[-21.2  -2.6 -70.0  58.2  33.1  13.6   0.1  -4.0  -0.8  13.5  -1.0  -6.0
 -27.7 -47.6 -26.1 -10.3 -36.0   9.8 -20.5 -10.9 -43.2 -36.5  12.9  19.4
  -0.5  75.7  15.5  57.7  -2.3  29.9  -5.2  -1.5   3.1  44.0  75.6  18.0
  55.7  19.1  66.4  53.9 -30.9  36.1 -52.1  50.9  29.6 -13.8   6.8  -3.9
  28.3 -12.4 -51.1  55.7 -51.8] = M
[  9.6   2.7   5.0   5.2 -31.2  53.3  18.8 -18.4   7.1  27.9 -33.2  -3.5
  18.4 -53.2 -47.9  -6.6  -8.7 -19.6 -39.7 -26.0 -23.4 -31.3 -34.7  13.0
  32.6  46.5 -12.7  70.6   7.6 -10.8  16.1  26.0  -8.8   9.7  59.7  -8.9
  14.7  14.4 -34.9  15.3  -2.6  32.7  -1.8  64.9  54.1 -19.9  50.6  48.8
 -14.3 -22.2 -14.1  45.5 -18.5] = F
[  3.7   6.8   8.2 -54.6  -0.2   7.7 -35.0   5.6 -13.9  57.5   2.4 -47.7
   5.2 -14.4 -34.4  -9.2  -8.3  -0.7  18.5   2.4 -22.3 -47.2 -16.6  33.9
 -17.0  -7.1   0.4   2.9  27.9 -47.2  29.0  51.8   7.2 -41.7  18.8 -68.8
  62.7  -1.6  16.6  -1.0 -17.1  15.2  -9.9   3.7  59.3 -12.7   2.8  71.9
 -16.1 -28.8   0.9  58.7 -17.3] = R
[ 76.2  10.2  52.6 -45.5 -11.5  34.9   1.4 -20.7   3.7   6.7   8.2 -54.6
  -0.2 -28.5 -58.9 -11.9 -33.2  26.0  -4.9 -72.4 -19.3   1.1 -14.2 -21.9
 -44.0  23.2  19.7   5.5  38.9   9.7  15.0   6.8  30.0 -24.7  -3.5  34.8
   0.1 -36.0  -7.8 -34.1  43.9  40.1  45.4  33.6  -3.3  -2.8  12.8 -26.8
  28.3  -0.7 -18.9  -8.3  33.3] = X
[-34.1 -11.1 -26.0  27.7   0.4  -1.2   5.0  15.2   4.3  23.7 -12.7  15.7
 -37.8 -27.0  -4.7 -22.5 -13.7 -22.6 -13.7   1.3  35.4 -43.0 -29.7  28.9
  19.9  25.9  24.7   1.4  12.0  20.9  -7.0  46.4  17.5  11.2  35.0  50.1
  12.4  -5.8  53.8  -6.8  24.8  20.8  10.2  44.0  51.8 -27.4 -30.0   7.7
 -49.3  -1.9  15.8  47.7 -52.3] = P
[-11.9  12.4 -10.4  15.0 -28.3  -6.5  20.0  -7.9   4.2  36.3 -38.1  18.3
  22.4 -19.9 -43.9   6.0  74.4 -17.2  -9.1 -14.3  30.0 -15.7 -23.7  30.1
   1.3  33.3 -18.5  19.9  11.1  29.5  26.9   4.6 -14.1  21.3  44.0  -7.7
 -24.9  11.8  48.9  33.8  21.2 -19.5   5.3   5.9  29.4  -2.3   6.0  50.1
  29.1   6.9 -12.6  73.3  40.8] = L
[-34.1 -11.1 -26.1  30.2 -30.1 -11.5 -23.3   7.8  21.8  25.1 -26.1  17.5
  13.3 -65.8   2.4 -46.1 -18.2 -42.6 -39.5  25.1  -7.3 -18.2  20.4   9.7
  -7.3  13.3  -0.1  16.1  21.8   2.5  15.6   7.1 -87.5  -2.5  29.2  13.7
  27.2 -43.6  18.6  42.7  17.5  36.1 -29.9  21.9  16.4   8.7  43.0  20.2
   5.9   5.9 -32.8  13.1   2.9] = B
[  6.5   1.3 -15.2  17.7 -53.0 -37.3  10.6 -15.1  29.9   8.6  -3.3  30.0
 -34.0 -57.6  -4.9   2.2  21.1 -15.7 -39.3  11.0 -31.5 -42.9  16.2 -53.0
  15.9  27.0 -37.9  71.8 -22.2  -8.7  26.9   9.0 -21.3  12.8  49.3  -0.1
 -28.0  14.2  -0.7  44.5 -19.2 -20.4  36.9  18.8  33.1   3.6   8.1  37.6
 -50.7  23.7   4.5   3.0 -18.7] = W
[ 15.0 -28.3  -6.5  19.9  -7.9   4.2  36.3 -38.1  18.3  22.4 -19.9 -43.9
 -14.2  -9.9  20.7 -28.3  -6.1   1.5 -61.3 -26.8  24.4 -15.0 -28.6   6.5
 -10.2  23.1 -73.0  16.9  18.0 -17.0  39.4  46.8   2.8  -6.0  34.6  -4.2
  35.2 -16.6  43.5  13.4   9.9  51.9   7.2  30.1  15.1 -56.4  16.2  40.9
 -48.1 -37.5 -45.7  40.9  16.4] = J
[ 21.7  39.9 -17.4   6.1 -31.6 -55.4  -1.4 -59.8  22.9 -44.1  10.0  16.7
  15.4 -44.6  17.2 -26.7 -84.9  -6.6 -47.5  20.4 -21.5 -24.5 -14.3  72.6
 -21.3  24.8  -8.3 -24.9 -32.9 -22.4  13.6 -37.4  74.5  17.2 -62.7  12.1
  21.0  -2.6 -56.4 -12.6  31.8  -4.5  10.1  -7.1  18.5 -23.7  19.2  12.8
   4.9  54.3 -49.6  55.9  22.4] = C
rest: [-34.1 -11.1 -26.1]	[ 30.2 -30.1 -11.5 -23.3   7.8  21.8  25.1 -26.1  17.5  13.3 -65.8   2.4
 -46.1 -18.2 -42.6 -39.5  25.1  -7.3 -18.2  20.4   9.7  -7.3  13.3  -0.1
  16.1  21.8   2.5  15.6   7.1 -87.5  -2.5  29.2  13.7  27.2 -43.6  18.6
  42.7  17.5  36.1 -29.9  21.9  16.4   8.7  43.0  20.2   5.9   5.9 -32.8
  13.1   2.9]
q: [  3.7   6.7   8.2 -54.6  -0.2]	X
rest: [-14.2 -21.9 -44.0]	[ 23.2  19.7   5.5  38.9   9.7  15.0   6.8  30.0 -24.7  -3.5  34.8   0.1
 -36.0  -7.8 -34.1  43.9  40.1  45.4  33.6  -3.3  -2.8  12.8 -26.8  28.3
  -0.7 -18.9  -8.3  33.3]
rev: [ -3.5 -33.2]	F
rev: [-43.9 -19.9  22.4  18.3 -38.1  36.3   4.2  -7.9  20.0  -6.5 -28.3  15.0]	L
q: [-34.4  -9.2  -8.3  -0.7  18.5]	R
rev: [  6.0 -43.9]	L

[-16.1 -41.0 -42.6  -7.5 -11.2 -14.5 -12.0  49.8  19.7  44.7  50.8  -9.3
 -73.9   6.1 -25.2  10.2   1.0  -8.2 -39.9  15.2 -27.3 -55.2  84.0  18.6
  61.6  29.9  32.8 -25.8 -12.6  31.8] : A
[ -7.5  77.6 -10.9   6.8 -10.6 -52.1 -19.9  41.3   2.2  17.2  28.0   7.4
 -52.5  -3.9 -28.4  10.0  -6.3 -11.6 -37.6  20.1 -16.3 -39.6  66.3  13.0
  41.7  31.6  34.5 -17.0  -8.7  19.6] : S
[-42.6 -16.1 -41.0  -7.5  77.6 -10.9   6.9 -10.6 -52.1 -46.7 -19.6  12.9
  52.7   0.8  34.2 -25.5 -37.9   6.8 -31.8 -15.0  28.8  37.2 -25.2 -23.6
 -19.4  21.9  -5.6  25.2  19.0  -4.7] : G
q: [ -7.5 -11.2 -14.5 -12.0  49.8  19.7  44.7  50.8]	A
q: [-16.1 -41.0 -42.6  -7.5]	A
rest: [  7.4 -52.5  -3.9 -28.4  10.0]	[ -6.3 -11.6 -37.6  20.1 -16.3 -39.6  66.3  13.0  41.7  31.6  34.5 -17.0
  -8.7  19.6]
rev: [-52.1 -10.6   6.9 -10.9  77.6  -7.5]	G
q: [  7.4 -52.5  -3.9 -28.4  10.0]	S

[ 16.5  14.7 -88.3  69.5  65.1  64.4  14.7  -5.5   0.7 -23.4 -76.3  11.7
   5.2  63.0  15.2  77.9  15.5  34.3   0.4]  V
[-12.2  -0.4  76.5 -77.9 -74.1 -56.0   0.6  21.7 -16.7  32.3  56.8   8.8
  14.2 -65.6  14.1 -62.0  -4.8  38.1 -34.4]  T
[-66.8  74.5 -12.6 -16.1  61.0  -2.5 -63.8  74.1 -49.3  63.9   3.0 -83.0
 -73.6 -65.6  14.1 -62.1  -4.8 -72.1  74.3]  N
[-89.4  68.6  69.5 -33.3  82.1 -49.8 -77.2  79.8 -62.8  80.4  58.2 -68.8
 -75.6  50.3 -64.1  -8.4  72.1 -74.3  62.5]  Y
[ 44.3 -18.7 -70.2  84.6  21.3  61.9  67.0 -72.0  49.0 -61.9 -76.3  21.6
  19.4  23.8  25.1  62.8 -20.9  38.2 -34.4]  K
[-73.8  66.3  48.0  -7.8  61.6  -8.7 -79.4  81.8 -65.7  65.7  34.1 -85.8
 -82.1  14.8 -73.6  19.6  84.5 -53.7  69.9]  Q
[-89.4  68.6  69.5 -33.3  82.1 -49.8 -77.2  79.8 -62.8  67.3   1.3 -70.0
 -72.6  61.4 -73.5  22.1  79.2 -65.2  75.9]  H
[ 69.6 -77.0 -50.3  49.3 -50.0  61.9  67.0 -72.1  49.0 -61.9 -50.0  75.8
  67.8 -49.7  84.0  10.5 -58.3  66.3 -82.5]  U
[ 46.9 -63.7  63.4 -24.8 -77.5 -10.7  46.8 -46.0  47.5 -41.5  32.5  53.5
  60.2 -63.4  50.4 -58.1 -67.6  48.0 -53.0]  Z
rest: [ 61.9  67.0 -72.1  49.0 -61.9]	[-50.0  75.8  67.8 -49.7  84.0  10.5 -58.3  66.3 -82.5]
q: [ 69.5 -33.3  82.1 -49.8 -77.2  79.8 -62.8  80.4  58.2 -68.8]	Y
rest: [-65.6  14.1 -62.0  -4.8]	[ 38.1 -34.4]
rest: [ 44.3 -18.7]	[-70.2  84.6  21.3  61.9  67.0 -72.0  49.0 -61.9 -76.3  21.6  19.4  23.8
  25.1  62.8 -20.9  38.2 -34.4]
q: [ 34.1 -85.8 -82.1  14.8]	Q

[-84.1  22.7  -7.6  22.7 -32.7  35.5] -> fiki
[-39.9   2.5 -35.4  79.5 -74.3  35.5] -> Gaba
[ -7.4  22.7  -7.7  22.7 -32.7  35.5] -> Maluz
rest: [  2.5 -35.4  79.5 -74.3]	[35.5]
rest: [22.7 -7.7]	[ 22.7 -32.7  35.5]
q: [-84.1  22.7  -7.6  22.7 -32.7  35.5]	fiki
rev: [ 35.5 -74.3  79.5 -35.4   2.5]	Gaba
q: [-39.9   2.5]	Gaba

